Each row below holds a small network's activations on one record, seen along a few directions.
Each row is followed by the record's values for the fields FARAR, KOTEL, KELU, VADO.
The largest differences between rows may come from other fields.
In the rows, 500 means zero.
Strong random noise was added to every row along 4 fixed directions; ignore it. To show where, here is one row again and again, with new noise each time:
[470 543 654 612 347 507 377 463 624 551 528 445 603 566 788 603 618 383
 401]
[357 398 726 489 303 435 284 288 643 432 461 600 409 515 848 565 548 492
 453]
[460 497 526 469 530 364 532 389 565 313 449 587 462 606 723 548 661 526
 445]
[453 418 537 156 498 449 496 481 648 734 599 706 319 516 390 221 266 570
 476]
[568 641 539 654 433 548 522 595 586 595 564 355 720 595 729 631 682 349
 375]
[630 714 504 641 470 586 560 722 600 768 645 307 791 628 571 537 614 289
 349]

[508 536 492 626 598 289 465 388 397 153 416 581 543 488 388 423 512 464
 515] | FARAR=rek KOTEL=govo KELU=zomaz VADO=sak
[544 760 444 542 622 683 716 579 405 739 577 348 676 747 292 616 565 506
 358] | FARAR=dofi KOTEL=dur KELU=fofe VADO=borug
[355 423 658 701 471 324 341 303 364 175 326 483 410 641 624 562 635 559
 466] | FARAR=rek KOTEL=dur KELU=zomaz VADO=sak
[618 682 419 566 570 656 671 755 309 608 604 407 872 491 214 637 519 279
 467] | FARAR=dofi KOTEL=dur KELU=semeg VADO=sak
[342 621 708 642 510 315 321 379 481 390 452 662 573 675 282 460 560 308
 511] | FARAR=dofi KOTEL=dur KELU=semeg VADO=sak
[531 533 357 569 444 509 620 527 513 508 487 386 547 485 597 621 546 480
 531] | FARAR=miti KOTEL=dur KELU=zomaz VADO=sak
[626 526 481 533 479 548 523 703 632 588 590 369 702 488 479 517 651 330
 401] | FARAR=miti KOTEL=gok KELU=zomaz VADO=sak
[444 318 553 233 316 443 480 330 609 451 512 672 380 271 704 551 485 439
 501] | FARAR=tad KOTEL=govo KELU=zomaz VADO=borug
[465 461 496 529 626 401 476 512 607 442 512 503 350 675 535 428 586 592
 556] | FARAR=miti KOTEL=gok KELU=semeg VADO=voleg
[334 287 588 414 405 390 356 266 374 236 351 600 247 464 505 559 374 759
 564] | FARAR=miti KOTEL=dur KELU=zomaz VADO=sak
[623 582 392 514 634 409 584 695 350 395 520 418 761 500 230 434 512 463
 497] | FARAR=miti KOTEL=dur KELU=zomaz VADO=sak
[499 257 376 388 401 637 530 506 634 629 526 415 278 325 931 659 579 714
 599] | FARAR=miti KOTEL=gok KELU=semeg VADO=borug
[579 521 418 511 416 769 759 639 472 701 578 468 675 310 498 635 522 404
 412] | FARAR=tad KOTEL=gok KELU=zomaz VADO=sak
[590 694 393 445 604 477 562 636 505 741 601 451 408 796 222 318 413 443
 424] | FARAR=tad KOTEL=govo KELU=semeg VADO=borug
[475 511 530 511 570 415 461 560 534 663 457 457 415 602 492 421 448 479
 475] | FARAR=tad KOTEL=govo KELU=semeg VADO=voleg
[475 651 671 671 478 646 354 679 567 884 551 282 641 718 287 478 308 443
 436] | FARAR=miti KOTEL=gok KELU=semeg VADO=voleg
[465 433 630 348 511 362 322 316 635 482 601 668 398 435 337 251 374 360
 495] | FARAR=dofi KOTEL=dur KELU=zomaz VADO=borug
[480 505 549 515 428 534 411 513 390 521 515 514 536 476 483 395 386 499
 600] | FARAR=rek KOTEL=dur KELU=semeg VADO=voleg
[386 529 638 547 587 154 373 281 530 169 328 779 377 815 428 358 604 583
 489] | FARAR=tad KOTEL=govo KELU=fofe VADO=voleg
[339 384 630 397 508 361 318 386 398 365 438 655 327 574 340 382 305 509
 539] | FARAR=rek KOTEL=dur KELU=semeg VADO=sak
[319 512 639 352 521 446 495 298 581 480 459 679 261 666 382 478 411 772
 511] | FARAR=miti KOTEL=gok KELU=semeg VADO=voleg
[507 539 574 721 446 535 249 578 548 628 546 237 540 663 605 454 483 420
 528] | FARAR=rek KOTEL=dur KELU=semeg VADO=borug
[581 544 487 542 524 323 466 421 547 338 465 492 509 523 548 446 664 367
 496] | FARAR=tad KOTEL=govo KELU=zomaz VADO=borug
[476 465 323 298 607 530 638 433 432 446 466 560 380 542 444 485 390 692
 521] | FARAR=rek KOTEL=dur KELU=semeg VADO=borug
[506 626 434 609 583 412 463 555 532 585 566 410 591 700 404 454 524 345
 395] | FARAR=rek KOTEL=dur KELU=semeg VADO=borug
[516 548 618 729 401 558 317 679 629 812 667 289 581 644 627 469 570 390
 471] | FARAR=miti KOTEL=gok KELU=semeg VADO=voleg
[490 350 487 409 324 614 521 507 621 650 604 583 404 354 727 617 604 468
 484] | FARAR=dofi KOTEL=gok KELU=semeg VADO=sak
[514 577 434 630 573 460 499 536 454 359 509 499 642 560 507 543 656 426
 570] | FARAR=dofi KOTEL=dur KELU=semeg VADO=voleg
[559 598 455 426 476 482 545 491 556 645 546 507 406 566 407 503 480 449
 469] | FARAR=tad KOTEL=govo KELU=zomaz VADO=borug
[437 525 550 524 390 484 533 499 551 582 446 590 506 499 472 593 509 507
 416] | FARAR=tad KOTEL=govo KELU=zomaz VADO=sak
[433 429 445 435 480 599 441 550 479 734 495 464 375 575 450 358 300 572
 529] | FARAR=rek KOTEL=dur KELU=semeg VADO=voleg
[459 538 431 518 584 476 714 324 457 307 366 437 441 538 603 749 672 672
 535] | FARAR=miti KOTEL=dur KELU=zomaz VADO=voleg
[546 397 385 566 496 555 623 471 441 436 507 494 387 321 691 553 566 570
 527] | FARAR=tad KOTEL=gok KELU=zomaz VADO=sak
[452 670 389 552 605 570 647 671 515 522 469 282 494 447 667 581 643 517
 462] | FARAR=rek KOTEL=govo KELU=semeg VADO=voleg
[448 568 630 670 655 284 515 419 374  94 383 528 633 669 378 471 715 407
 486] | FARAR=dofi KOTEL=dur KELU=zomaz VADO=sak
[665 381 237 392 494 731 730 674 413 665 627 425 590 139 511 542 427 465
 567] | FARAR=dofi KOTEL=dur KELU=zomaz VADO=sak

Which values does each new row have?
[446 470 478 367 475 465 546 497 582 465 519 746 594 455 280 432 485 393
 381] | FARAR=dofi KOTEL=gok KELU=zomaz VADO=sak
[387 354 432 260 385 719 743 327 404 576 399 626 439 182 539 704 429 689
 551] | FARAR=dofi KOTEL=dur KELU=zomaz VADO=sak
[412 580 593 548 576 497 447 553 461 519 402 410 502 748 338 443 417 561
 562] | FARAR=miti KOTEL=dur KELU=semeg VADO=voleg
[558 407 562 411 256 683 391 548 440 791 568 412 435 321 733 529 429 559
 563] | FARAR=tad KOTEL=govo KELU=semeg VADO=borug
[550 511 673 676 227 598 338 544 508 629 530 397 607 401 611 479 542 308
 517] | FARAR=tad KOTEL=govo KELU=zomaz VADO=sak
[450 238 315 222 432 592 642 416 459 382 476 522 293 285 845 649 510 818
 654] | FARAR=miti KOTEL=dur KELU=semeg VADO=borug
[549 575 686 635 422 522 417 609 321 487 461 416 717 479 343 511 449 313
 472] | FARAR=tad KOTEL=govo KELU=zomaz VADO=sak
[528 435 497 397 375 512 562 375 527 467 453 523 479 291 705 680 577 469
 512] | FARAR=tad KOTEL=govo KELU=zomaz VADO=borug
[667 490 345 586 507 743 728 711 325 500 502 332 752 260 587 743 512 395
 458] | FARAR=tad KOTEL=gok KELU=zomaz VADO=sak
[298 514 682 604 577 263 214 287 408 282 379 649 449 681 328 360 450 480
 580] | FARAR=dofi KOTEL=dur KELU=semeg VADO=voleg
[564 418 360 506 419 515 581 545 558 411 594 513 504 369 679 608 614 513
 559] | FARAR=miti KOTEL=gok KELU=semeg VADO=sak
[471 550 477 378 515 539 595 425 501 650 530 564 597 429 335 519 482 449
 443] | FARAR=dofi KOTEL=dur KELU=zomaz VADO=borug
[664 686 307 628 501 730 538 749 476 874 632 153 603 614 432 508 444 480
 424] | FARAR=rek KOTEL=dur KELU=semeg VADO=borug
[640 603 331 489 523 588 795 619 680 636 659 477 715 340 582 742 771 292
 349] | FARAR=dofi KOTEL=gok KELU=zomaz VADO=borug
[394 394 531 460 350 610 354 359 461 494 445 468 359 511 702 663 441 600
 456] | FARAR=rek KOTEL=dur KELU=semeg VADO=borug
[337 524 766 483 376 444 145 399 792 758 622 663 438 650 346 347 350 299
 411] | FARAR=dofi KOTEL=gok KELU=semeg VADO=borug
[406 513 513 499 615 352 435 417 411 248 345 468 472 735 484 583 549 621
 484] | FARAR=miti KOTEL=dur KELU=semeg VADO=borug
[623 690 351 579 649 550 608 836 536 829 538 357 586 700 298 379 484 451
 466] | FARAR=tad KOTEL=govo KELU=semeg VADO=voleg
